Each row below holds a small network's activations on one input, seen along a few directions.
In each table, some parts of the input vary, and every possible input appears once, in random order.
A made-up example of a description, with smaller parts first: one of 2 separate values, together with either a single point or one of 11 places along a line or (one of 4 places along a line, together with one of 5 places around a ring).
Shared parts are said once, and a part with two or three values counts as separate values.
In the rows, 128 means zero.

Other details of the inputs vary at random and push rows far along two fixed directions, the same in every table; ignore that.

A family of inputs:
R1: [123 145 145 132 131 111 131 123 125 119 128 104 145]
R2: [112 133 132 148 133 111 139 115 132 124 125 135 125]
R3: [132 112 119 100 126 150 124 182 126 161 125 155  91]
R4: [115 108 122  93 131 152 124 181 126 150 129 150  88]
R5: [128 156 140 113 162  88 161 179  94 171 101 133 111]
R6: [118 145 153 136 133 117 128 119 123 120 130 113 134]
R7: [112 125 112 134 118 135 138  67 131 129 144 110 128]
R8: [136 134 133 133 143 120 131 131 111 135 122 146 122]
R9: [129 123 108 159 102 132 125 101 159 110 130 130 144]
R10: [136  67  95 119  83 188  91 138 172 127 167 171 109]
R11: [128 153 163 101 156 111 143 176  94 157 107 114 109]
R12: [149  91 100 104 115 160 104 155 137 134 143 156 121]
R13: [140  81 113  94 101 166  91 156 154 130 163 137 127]
R14: [112 183 152 138 177  55 179 146  88 151  85 110 128]
R15: [135 110 123 141  92 149 105 100 162  96 146 111 154]
R16: [112 147 138 154 132 112 148 113 129 118 107 120 127]
R17: [129 115 106 122 121 150 124  69 125 120 148 117 133]
R18: [133 170 151 114 177  93 157 171  76 163  87 132 107]
R19: [139 115 118  83 143 146 127 191 109 148 111 136 105]
R20: [119 134 120 154 117 120 140 109 144 108 115 115 142]
R21: [119 151 144 112 165 112 144 157  93 140 104 131 108]
R22: [120 158 141 167 140 105 145  86 120  99 103 114 145]
R23: [133  98 100 149 102 146 105  86 162  87 147 135 154]
R24: [150  93  98  93 115 168 103 171 136 140 134 153 112]
R25: [140 110 122 153  92 139 104  88 163 103 158 125 162]
R26: [105 145 120 204 102 105 138  35 168  66 129 105 176]
R27: [136 140 155 111 146 115 132 162 105 160 129 133 117]
R28: [119 154 157 161 136  95 135  88 126 112 130 110 152]
R29: [132 179 156 163 140  78 150  98 116 121 108  96 163]
R30: [124 134 122 133 135 123 130 120 125 110 118 123 138]
R31: [137  88 114  76 108 179 102 125 130 152 174 118 111]
R32: [136  96 116  86 137 156 111 176 120 145 135 160  96]
R33: [136 129 138 144 111 135 114 109 143 119 140 125 140]
Description of these inputs: one of 3 separate values, together with either a single point or (one of 2 separate values, together with one of 5 places around a ring).
- Changing only the choice among 3 separate values turns R24 into R9. The same change can be made to R19. Which row results? => R20
- A walk changes only the place on the ring of 5. It starts at R1 and steps to R15. List the rest of the walk in order. => R29, R25, R13

A family of inputs:
R34: [113 114 120 154 100 147 118 110 162 108 137 142 123]
R35: [127 120 140 111 121 133 117 107 127 148 165 112 129]
R36: [127 169 153 156 147  97 143  88 108 109 107 103 147]
R37: [123 113 116  98 136 147 125 134 119 135 135 125 112]
R38: [136 117 120 118 115 137 124 147 141 129 125 120 133]
R39: [126 103 115 131 113 154 107 104 148 106 146 139 126]
R40: [130 170 169 141 136  94 140  77 107 141 141  80 156]
R41: [131 148 124 146 146 103 139 104 116 123 117 130 141]
R42: [123 127 125 146 106 139 122  97 151  99 133 107 148]
R43: [123 163 145 175 147  89 154  89 113 118 106 132 138]
R44: [135 164 137 129 163  91 148 133  91 139 105 124 136]
R45: [130 106 119 128 110 156 103 107 143 103 147 135 133]
R46: [134  91 106 103 104 157 109 161 150 129 142 137 123]
R47: [118 102 117  63 136 163 130 217 115 177 126 149  69]
R48: [118 152 156 108 157 105 143 183 101 148 104 126 110]
R49: [131 110 107 112 120 146 123 175 137 150 127 161 101]
R50: [120 108 105 149  97 142 126 107 162 115 136 134 131]
R51: [130 139 133  99 148 132 136 139  99 141 118 108 119]
R52: [116 103 113 130 105 152 115 115 160 107 145 125 130]
R53: [116 157 156 145 131 100 147  77 116 147 144 102 137]
R54: [125 128 134 156 105 135 114 104 156  96 130 120 146]
R55: [112 163 150 125 154  95 155 142 102 132 105 103 130]
R56: [144 124 130 154 115 135 114  96 141 102 133 132 150]
R57: [133 123 114 152 109 128 115 116 152 103 135 136 151]
R58: [142  90 114 111 120 158 105 151 139 130 145 160 114]
R59: [148 118 108 139 110 147 107  99 144 108 138 133 149]
R60: [139 122 115 140 112 136 121  87 139 107 132 112 152]
R61: [117 120 114 122 126 146 132 108 126 127 133 127 114]
R62: [133 103 124 144 102 145 104 134 159 105 142 148 140]
R63: [126 146 151 121 159  97 147 186 107 154 103 141 112]
R64: [128 142 131  98 165 103 153 159  89 162 106 120 113]
R65: [140 125 117 152 106 133 114 116 154 106 130 130 151]
R66: [124 120 119 112 129 145 123 114 121 120 137 117 129]
R67: [131 152 128 113 163 105 152 159  89 165 102 144 104]
R68: [128 158 138 120 160  92 155 129  90 141 105 107 135]
R69: [118 156 141 133 153  83 160 144 111 141 100 111 131]
R70: [137 121 128 154 118 131 115  97 139 100 138 137 149]
R71: [141 119 135 131 118 137 116 157 142 125 126 140 130]
R72: [116 163 132 167 143  88 162  72 112 120 106 108 144]
R73: [127  86 120  69 125 169 106 217 135 158 137 159  81]
R74: [130 127 144 135 108 131 113  72 135 124 170 101 153]
R75: [127  96 111 109 114 169 110 139 138 134 142 154  97]
R76: [135 106 110 105 125 141 117 180 138 144 131 154 111]
R77: [122 149 148 128 154 101 152 181 106 159 100 148 102]
- What is each input in this table made of? => one of 4 places along a line, together with either a single point or (one of 2 separate values, together with one of 5 places around a ring)
- Changing only the place on the line of 4 turns R47 into R52. The same change can be made to R67. Which row results? => R41
- Changing only the place on the line of 4 turns R45 into R36. The same change can be made to R57. Which row results? => R65
- A walk changes only the place on the ring of 5. It starts at R48 and steps to R55. List the rest of the walk in order. => R46, R57, R62
- Change only the place on the ring of 5 in R77. List by row number the other rows that result. => R34, R47, R49, R50
- Change only the choice among 2 separate values in R70. List by row number the other rows that result. => R62

A family of inputs:
R78: [143  82 122  84  96 178  96 206 156 150 147 146 104]
R79: [ 97 176 146 137 167  72 178 110  95 135  97  91 131]
R80: [138 112 111  72 162 142 137 196  93 156 103 148  92]
R81: [138 141 156  67 164 122 134 168  72 193 137 121  97]
R82: [110 131 110 150 122 137 133  92 141  95 117 123 130]
R83: [144 128 120 174 100 120 109  98 164  88 134 130 174]
R84: [113 119 134  95 143 129 137 169 114 171 136 143  90]
R85: [127 148 104 174 125 107 142  61 134  90 114 117 164]
R86: [111 169 164 164 138  73 150 113 130 114 114  97 159]
R87: [138 141 123 124 151 110 141 148 105 156 114 152 114]
R88: [145 124 138 134 130 121 116 156 133 115 118 138 142]
R89: [129 149 156  91 159 115 139 228  98 160  97 136  99]
R90: [150 102 138 114  94 161  84 112 151 114 175 109 155]
R91: [114 143 137 128 148 119 141 149 110 146 112 148  97]
R92: [123 164 141 167 128 103 140  11 119  91 138  69 180]
R93: [130  63  92 136  64 197  88 100 189 114 175 158 117]
R94: [124 162 143 179 152  83 152  80 110 112 106 135 144]
R95: [130  51  72 114  61 214  87 107 192 104 170 144 117]
- Changing only one part turns R89 into R91. The same change can be made to R83. Which row results? => R87
- What is each input in this table made of? => one of 3 separate values, together with either a single point or one of 5 places along a line
- A walk changes only the place on the line of 5. It starts at R79 and steps to R95. List the rest of the walk in order. => R82, R80, R85
- Change only the choice among 3 separate values in R79. List by row number the other rows that result. => R84, R86
